A small network was shown many inputs. Here are its activations along a few directions, one row for each input.
In each table, some parts of the input vary, and every possible input appears once, in random order.
Descriptions start from the smaller parts, as in this example, which fits no table here: one of 8 places around a ring, together with either a single point or one of 9 places around a ring or (one of 3 separate values, together with one of 6 places along a line).
Shared parts are said once, and a part with two or three values counts as separate values.
In the rows, zero is written as 128.

Other details of the inputs shift rows strongly along two fixed directions, in all tables alike. That doesn't count.

A family of inputs:
R1: [122 121  81 132  86 117 133 150  78  77 114 147 143 146]
R2: [139 150 155 153 145 171 148 115 127 187 122 115 121 117]
R3: [139 135 182 120 140 178 161 113 165 210 147 118 140 109]
R4: [129 145  87 129  96 107 137 139 103 116 100 145 129 109]
R5: [130 163 129 167 117 150 157 119 100 156 118 131 121 123]
R6: [118 128 102 135 100 116 139 151 104  88 121 145 138 153]
R7: [110 170 107 167 102 107 154 140  76 124 122 126 125 136]
R8: [150 133 181 108 175 152 131 110 200 212 134 122 122  99]
R9: [126  77 144 111 180  97  69 120 166  66 144 109 109 156]
R10: [116 151  86 168  94 103 131 141  69  85 109 137 122 147]
R11: [128 123 145 114 113 133 128 132 135 146 142 121 142 128]
R12: [127 147 124 146 116 139 133 121 100 152 122 112 125 120]
R13: [121 150 103 146  91 108 120 129  79 116 124 117 127 132]
R14: [130  99 117 121 139 111  81 112 122  70 129 118 121 142]
R15: [127 117 154 108 124 142 131 122 147 149 147 121 138 121]
R16: [110  60 109  89 149  89  79 146 147  23 138 131 127 165]
R17: [118 145  81 163  95 114 129 139  63  87 105 137 122 141]
R18: [125 128 154 140 159 133 129 113 147 136 139 116 113 130]
R19: [132  92 131 105 134 134 112 132 138 108 135 126 139 138]
R20: [100 130 101 126 105 108 145 156  98  89 128 137 138 143]
R21: [109 167 105 154  84 134 185 147  87 134 122 149 142 131]
R22: [147 126 177 105 176 159 136 110 197 209 130 119 119  92]
R23: [145  75 132  80 162  91  65 122 185  75 127 127 118 130]
R24: [139 119 141 121 122 143 132 132 135 141 134 128 144 136]
R25: [144 130 172 106 178 157 132 112 195 211 137 122 121  90]
R26: [112 119 134 115 131 114 132 146 136 104 140 128 136 147]
R27: [109 123  84 121  73 103 124 149  76  83 124 136 145 135]
R28: [134 121 140 128 138 126 101 115 131 129 133 106 123 133]
R29: [119 118 135 138 154 122 118 126 131 114 132 115 113 136]
R30: [127 139 135 129 106 152 157 134 116 168 130 126 145 119]
R31: [131 167 115 137 109 129 158 123 119 171 113 147 130  98]
R32: [136 150 120 125 125 119 131 129 138 157 121 141 130 106]
R33: [129  62  88  73 153  60  39 126 163  12 137 142 119 133]
R34: [118 136  85 141  81 119 148 146  80  83 116 154 140 146]
R35: [130 126 154 143 158 141 127 112 146 137 134 120 112 131]
R36: [123 136 106 131  82 119 137 144  92 115 125 136 148 137]
R37: [141 183 168 175 135 182 179 117 125 228 122 119 122 114]
R38: [134  78 177  93 185 148 111 117 203 122 153 121 123 142]
R39: [139  62 165  88 190 118  53  95 189  89 154  96 111 139]
R40: [143 170 147 136 123 155 174 117 147 208 115 137 127  87]
R41: [131 128 151 126 140 135 115 105 137 149 143 104 119 119]
R42: [133 146 114 123 128 126 135 132 137 158 123 140 129  96]
R43: [131  51 109  85 143  96  65 130 146  17 138 135 131 164]
R44: [140 104 138  96 156 114 101 113 175 121 128 132 119 112]
R45: [135 139 128 145 124 134 119 120 110 133 122 117 127 133]
R46: [143 105 140  97 155 110  96 120 176 125 126 128 121 119]
R47: [133 161 120 131 120 130 149 122 132 170 122 145 129  95]
R48: [139 140 155 131 123 169 164 121 137 184 137 129 144 117]
R49: [114 134  81 139  88  96 107 133  66  83 119 119 125 134]
R50: [118 143  65 130  89  89 126 143  84  94 100 153 130 117]
R51: [131 149 103 147  82 135 157 147  84 126 115 146 146 141]
R52: [134 133 136 134 120 149 151 138 129 144 128 136 138 140]
R53: [108 193 108 180  92 126 185 134  66 153 121 132 126 120]
R54: [144  74 167 104 192 135  70  99 183  99 144 107 110 140]
R55: [126 150  85 161  89 112 123 136  64  89 105 135 128 144]
R56: [128  66 171  84 187 123  89 129 203  93 155 116 125 156]
R57: [115 151 162 130 135 154 178 133 145 177 144 128 136 121]
R58: [125 140  65 126  91  78 108 146  97  78 113 154 133 121]
R59: [125 114 149 121 146 153 145 136 153 142 134 129 130 136]
R60: [144 133 180 134 170 177 133 104 160 201 136 100 120 113]
R61: [123 163 132 169 125 152 163 128 104 167 117 125 118 122]
R62: [112 154 128 155 130 125 152 133 103 144 129 117 119 126]
R63: [127 124 125 131 119 147 148 141 121 130 125 137 135 137]
Description of these inputs: one of 3 separate values, together with either one of 5 places along a line or (one of 2 separate values, together with one of 8 places along a line).
The inputs of R62 and R7 match in every part but the choice among 3 separate values. If R2 is changed in the same way as R62 into R7, which row does it become?
Answer: R55
The inputs of R51 and R43 match in every part but the choice among 3 separate values. If R28 is changed in the same way as R51 into R43, which row does it become?
Answer: R39
Which other rows does R8 become when the choice among 3 separate values takes its other values? List them by row number.
Answer: R31, R50
Which other rows does R51 become when the place on the line of 8 takes its other values? List them by row number.
Answer: R6, R11, R24, R26, R36, R52, R56
Which other rows does R41 become when the choice among 3 separate values takes its other values? List them by row number.
Answer: R13, R49

A family of inputs:
R64: [131 126 134 118 132 131 134 129 142 139 128 132 131 122]
R65: [135 132 130 124 132 130 127 126 140 143 125 134 128 119]
R66: [129 128 139 129 133 134 130 130 133 139 132 121 130 133]
R67: [131 129 132 119 135 124 120 120 140 139 128 125 124 115]
R68: [123 155  84 144  82 112 146 144  84 110 108 150 137 124]
R69: [130 129 137 131 136 139 132 123 131 138 130 122 126 128]
R70: [130 126 138 130 134 138 129 122 131 135 131 124 127 129]
R71: [131 123 139 127 132 138 127 122 134 136 134 122 128 130]
R72: [125 134 137 137 137 134 137 128 130 140 130 125 123 130]
R73: [128 128 140 130 136 133 129 125 135 133 133 124 127 132]
R74: [127 131 136 136 136 140 135 125 128 141 127 124 125 127]
R75: [128 125 141 130 141 132 128 126 137 131 133 123 124 132]
R76: [119  71 101  88 137  83  72 135 140  34 136 133 128 147]
R77: [131 125 139 128 131 139 128 127 130 139 131 121 130 130]
R78: [123 161  81 148  81 107 145 140  76 118 108 146 135 119]
R79: [129 126 140 129 134 133 128 126 136 134 134 123 128 133]
What is each input in this table made of?
Answer: either one of 6 places along a line or (one of 2 separate values, together with one of 5 places along a line)
